These are the activations of a small neural network, seen along a few directions. Each row is one input.
Each table varies a few parts of the input and shows all the possible inputs, shuffled.
Descriptions start from the smaller parts, as in this example, which fits no table here: one of 4 places along a line, together with either a single point or one of 9 places around a ring or (one of 2 separate values, together with one of 8 places around a ring).
Shared parts are said once, and a part with two or three values counts as separate values.
(in the rows, 128 means zero)

Other details of the inputs vary at random and push rows far along two fixed directions, the same in every table; ignore that.
These rows show it; all are for the same input, with only those details redrawn:
[140 102 120 164 188 134  94 154 152 157 141 129  78]
[120 143 149 136 105 123 142  97 146 116 107 108 135]
[207 157 103 155  77  99 125 101 138 109 144 111 199]
[198 152 107 155  86 103 124 104 139 112 142 112 188]
[119 141 148 137 110 124 140 100 146 118 107 109 132]
[111 139 152 136 114 126 141 101 147 120 104 109 125]
[113 139 151 136 114 126 141 101 147 120 105 109 126]

Table:
x1: [190 140 107 132  74 117 120 123 121 109 154 131 202]
x2: [199 147  89 143  72 109 124 112 130 101 154 118 217]
x3: [108 134 139 105  99 137 142 116 122 116 116 127 152]
x4: [196 150  86 115  72 113 127 122 107 109 154 133 217]
x5: [111 142 137 103 117 120 159 118 103 122 114 121 128]
x6: [115 146 135 116 108 116 153 113 126 125 109 119 128]
x7: [ 99 128 149 105 106 142 140 122 122 119 117 134 140]
x8: [116 127 165 137  98 137 123 100 143  92 116 131 144]
x9: [208 155 125 157  72 106 107  99 131  97 144 125 193]
x10: [ 80 131 140  96 150 138 147 126 123 141  99 129  91]
x11: [172 140 108 143 115 114 120 122 133 129 137 117 154]
x12: [216 101  70 182 159 121  75 165 147 139 188 138 152]
x13: [ 78 124 133  93 144 133 150 136 113 126 122 137 109]
x14: [137  92 112 166 184 134 100 167 139 146 162 139  92]
x15: [120 146 141 118 104 124 145 105 127 125 105 118 139]
x16: [114 152 126  96 109 121 157 112 119 123 108 125 133]
x17: [ 86 128 160 137 140 134 139 114 151 130 101 114  85]
x18: [116 142 138 113 112 118 156 115 107 120 114 115 129]
x19: [173 145  96 127 116 112 129 131 121 130 141 128 153]
x20: [ 78 114 154 126 137 148 134 121 142 127 109 125 107]
x21: [ 68 117 142 105 146 148 141 131 132 129 108 130 103]
x22: [136 103 114 135 189 140  94 169 125 171 143 143  76]
x23: [193 150 108 153  88 102 135 111 114 110 147 112 180]
x24: [ 79 119 134  90 146 135 150 135 103 124 122 134 109]
x25: [ 73 114 151 116 141 149 136 127 136 130 107 129 103]
x26: [100 126 158 117 107 141 127 114 127 104 109 135 133]
x27: [126  87 116 141 184 148  89 173 136 157 150 144  85]
x28: [123 152 129 101 105 123 151 108 114 126 108 128 146]
x29: [193  92  95 175 164 130  72 165 148 145 179 142 130]
x30: [ 81 123 167 122 139 141 131 119 138 141  99 117  84]
x31: [ 98 131 146 102 111 143 133 119 112 109 111 143 136]
x32: [224 115  74 173 162 114  76 163 132 159 178 137 139]
x33: [124 155 126  95 106 112 163 115 106 120 118 127 144]
x34: [ 83 113 152 135 135 137 142 120 125 117 119 119 108]
x35: [113 145 142 126 110 123 145 108 137 122 107 111 124]
x36: [236 108  42 167 154 106  78 181 124 146 203 149 164]
x37: [ 98 124 154 121 107 140 135 113 137 117 113 120 133]
x38: [122 150 141 125 102 115 154 110 123 119 115 113 138]
x39: [106 138 131 114 101 129 148 114 133 109 116 120 146]
x40: [102 125 163 126 107 142 124 109 134 102 111 132 133]
x41: [ 98 124 160 121 105 142 135 115 136 116 115 126 133]
x42: [128 149 145 139 100 114 152 104 131 114 117 112 140]
x43: [112 143 138 115 114 125 145 110 131 125 104 115 128]
x44: [ 93 133 142 117 137 132 142 124 135 135 104 120  94]
x45: [109 140 127  99 104 134 149 115 117 115 116 133 157]
x46: [140 102 120 164 188 134  94 154 152 157 141 129  78]
x47: [103 137 127 105 104 124 154 116 122 112 120 129 149]
x48: [140 103 117 167 186 127 100 158 147 160 146 134  73]
x49: [ 92 126 168 124 131 140 129 120 135 138 106 123  93]
x50: [144  91  99 152 184 132  98 171 117 147 166 137 101]
x51: [172 142 104 128 117 117 125 127 118 135 138 132 159]
x52: [ 72 117 151 122 140 138 145 129 130 125 116 124 101]
x53: [ 72 114 146 109 144 138 147 131 113 123 116 125 101]
x54: [ 92 129 166 121 133 140 122 119 125 127 100 133  92]
x55: [112  89 117 123 194 155  96 181 122 163 149 158  77]
x56: [126 100 130 140 187 143  92 168 130 169 140 143  66]
x57: [109 126 151 138 107 135 137 103 148 109 115 121 144]
x58: [104 129 143 138 105 126 145 107 143 108 119 120 139]
x59: [ 90 133 137 101 118 128 156 123 115 115 120 129 135]
x60: [108 143 143 125 111 119 150 110 133 125 107 115 122]
x61: [130  99 132 163 192 138  94 152 151 161 137 134  70]
x62: [120 147 148 107  99 129 143 112 116 127 111 127 140]
x63: [191 143 105 130  79 119 113 121 111  98 150 143 204]
x64: [ 93 137 125  94 116 133 151 121 122 115 115 131 135]
x65: [119 151 134 105 107 115 161 115 112 121 116 123 139]
x66: [147  96  93 146 185 129  99 179 124 152 169 145 102]
x67: [123  96 141 158 189 141  90 154 151 163 136 132  61]
x68: [117 149 142  98 102 130 146 114 109 129 110 131 139]
x69: [189 142 100 156  80 109 125 111 141  99 153 120 197]
x70: [ 73 106 178 131 136 151 128 121 152 122 111 129  95]
x71: [ 92 131 138  93 146 128 155 130 102 133 113 129  97]
x72: [ 97 130 134 100 117 127 155 121 104 112 123 126 140]
x73: [106 147 129  96 116 118 159 116 116 128 108 129 124]
x74: [ 89 134 128  94 119 138 150 120 122 117 111 129 137]
x75: [207 163  92 133  77  91 140 118 109 113 152 120 199]
x76: [ 70 116 148 108 144 150 140 129 130 132 108 135 105]
x77: [206 163  84 126  77  92 140 116 111 116 149 126 201]
x78: [219 116  63 145 166 118  80 176 111 166 179 150 135]
x79: [199 149  84 134  72 108 127 116 124 102 154 122 218]
x80: [ 94 128 170 129 133 141 118 115 132 125 102 129  92]
x81: [132 106 119 131 190 144  89 166 113 159 137 157  73]
x82: [102 139 128 105 105 131 151 116 127 110 117 126 146]
x83: [154 108  94 139 190 131  97 170 128 165 151 141  92]
x84: [161 102  71 131 182 125  97 181 119 154 174 156 114]
x85: [ 80 118 144 125 133 136 141 125 138 125 115 124 107]
x86: [149  97  94 157 176 136  92 168 143 147 162 138 102]
x87: [153 104 104 154 185 126 102 167 117 158 156 131  85]
x88: [172 139 114 133 110 117 116 127 122 135 137 124 152]
x89: [112 143 155 113 109 133 132 110 114 118 104 134 127]
x90: [ 97 125 174 135 130 137 127 114 146 132 109 122  95]
Describe the family of inputs behind these rows.
Answer: one of 2 separate values, together with one of 5 places along a line, together with one of 9 places along a line
Changing only the place on the line of 5 turns x76 into x20. The same change can be made to x5. Which row results?
Answer: x87
Changing only the place on the line of 5 turns x12 into x74. The same change can be made to x46. Which row results?
Answer: x10
Change only the place on the line of 5 in x53. List by row number the other rows that result.
Answer: x24, x34, x50, x72
Change only the place on the line of 9 in x61. List by row number the other rows that result.
Answer: x9, x17, x23, x42, x46, x48, x67, x90
Change only the place on the line of 5 in x27. List by row number the other rows that result.
Answer: x3, x4, x29, x37
Change only the place on the line of 9 in x87. List by row number the other rows that result.
Answer: x11, x30, x32, x35, x38, x49, x60, x80
